[111 103 120 107 102] out 120, 102

[[143 146 104 140 112 115]
 [139 120 112 129 116 110]
 [134 141 112 139 123 149]] out 149, 104

[140 156 125 150 102 130 133] out 156, 102

[157 136 109 124 123] out 157, 109

[[117 132 135 122]
 [119 151 127 136]] out 151, 117

[133 116 124 135 123 102 132] out 135, 102

[109 118 110 115 118 133 156] out 156, 109

[113 101 131 114 128 125 127] out 131, 101

[123 120 131 148 102] out 148, 102
---
array([117, 153, 124, 137]) >> 137, 117

array([139, 101, 134, 147, 108, 138]) >> 138, 139

array([[114, 109, 151, 124],
       [116, 101, 108, 129]]) >> 124, 116

array([[135, 130, 135, 107, 148, 127,  99],
       [122, 130, 129, 138, 142, 137,  99]]) >> 99, 122

array([[104, 150, 128, 142, 147],
       [142, 129, 110, 149, 123]]) >> 147, 142

array([140, 158, 128, 138]) >> 138, 140

array([111, 157, 151, 128, 144, 137]) >> 137, 111

array([[105, 125, 123, 125],
       [109, 133, 143, 135]]) >> 125, 109
---
array([120, 138, 117, 148,  98]) Answer: 117, 148

array([128, 114, 144, 137, 153, 137, 113]) Answer: 137, 153

array([127, 123, 134, 153, 107]) Answer: 134, 153

array([146, 150, 143, 106, 139]) Answer: 143, 150

array([[111, 123, 119, 127, 137, 149, 142],
       [115, 125, 119, 125, 134, 140, 134],
       [136, 113, 120, 111,  99, 119, 144]]) Answer: 125, 149

array([141, 148, 143, 151, 140, 113, 138]) Answer: 151, 151

array([[132, 124, 139, 156, 127,  99, 116],
       [132, 109, 144, 153, 111, 154, 149],
       [129, 113, 140, 122, 113, 155, 137]]) Answer: 153, 156

array([127, 106, 129, 128, 119]) Answer: 129, 129

array([135, 117, 139, 147, 153]) Answer: 139, 153
---
[142 145 150 126 139 144 115]
142
[149 128 126  98 124]
149
[142 136 127 155 137 130 125]
142
[153 128 154 131 154 155]
153
[134 107 128 117 129]
134
[142  99  99 131 133]
142
[128 124 128 127 151]
128
[151 130 147 115]
151
[105 129 122 121 113 114 121]
105
[136 109 100 128 121]
136
---
[[130 108 149 127 130 129]
 [124 124 135 129 130 133]
 [129 106 142 118 154 120]] ⇒ 149

[[127 127 116 130 105 127]
 [116 128 122 130 109 124]
 [131 132 116 130 113 134]] ⇒ 116

[[123 121 133 127 140 128 136]
 [130 118 153 143 142 146 106]
 [128 113 148 146 147 134 115]] ⇒ 133

[[130 134 116 127]
 [131 140 132 153]
 [127 127 116 103]] ⇒ 116

[[119 134 131 132 137]
 [152 140 121 113 133]
 [ 99 112 124 148 126]] ⇒ 131

[[133 106 113 116]
 [107 136 144 131]
 [117 147 115 137]] ⇒ 113

[[132 129 131 127 126 151 130]
 [124 133 129 131 128 114 128]
 [133 129 133 129 129 130 128]] ⇒ 131

[[128 118 135 143 147 146 110]
 [113 115 127 150 146 132 112]
 [118 142 106 107 138 122 135]] ⇒ 135

[[119 120 117 139 154]
 [147 131 132 145 130]
 [138 104 115 146 116]] ⇒ 117
---
array([[110, 127, 106, 144, 143, 143],
       [116, 112, 147, 123, 145, 126],
       [119, 146, 155, 151, 131, 102]]) Out: 147

array([[139, 157, 133, 125, 142, 110],
       [145, 129, 123, 149, 140, 120],
       [122, 143, 144, 100, 115, 113]]) Out: 145

array([[114, 130, 116, 121, 130],
       [119, 128, 111, 130, 147],
       [101, 136, 122, 139, 146]]) Out: 139

array([[152, 110, 109, 157, 136, 108],
       [114, 124, 150, 141, 120, 151],
       [119, 106, 145, 126, 130, 125]]) Out: 151

array([129, 133, 126, 138, 131, 101]) Out: 131

array([140, 112, 141, 149]) Out: 140

array([106, 114, 142, 123, 131, 137]) Out: 131
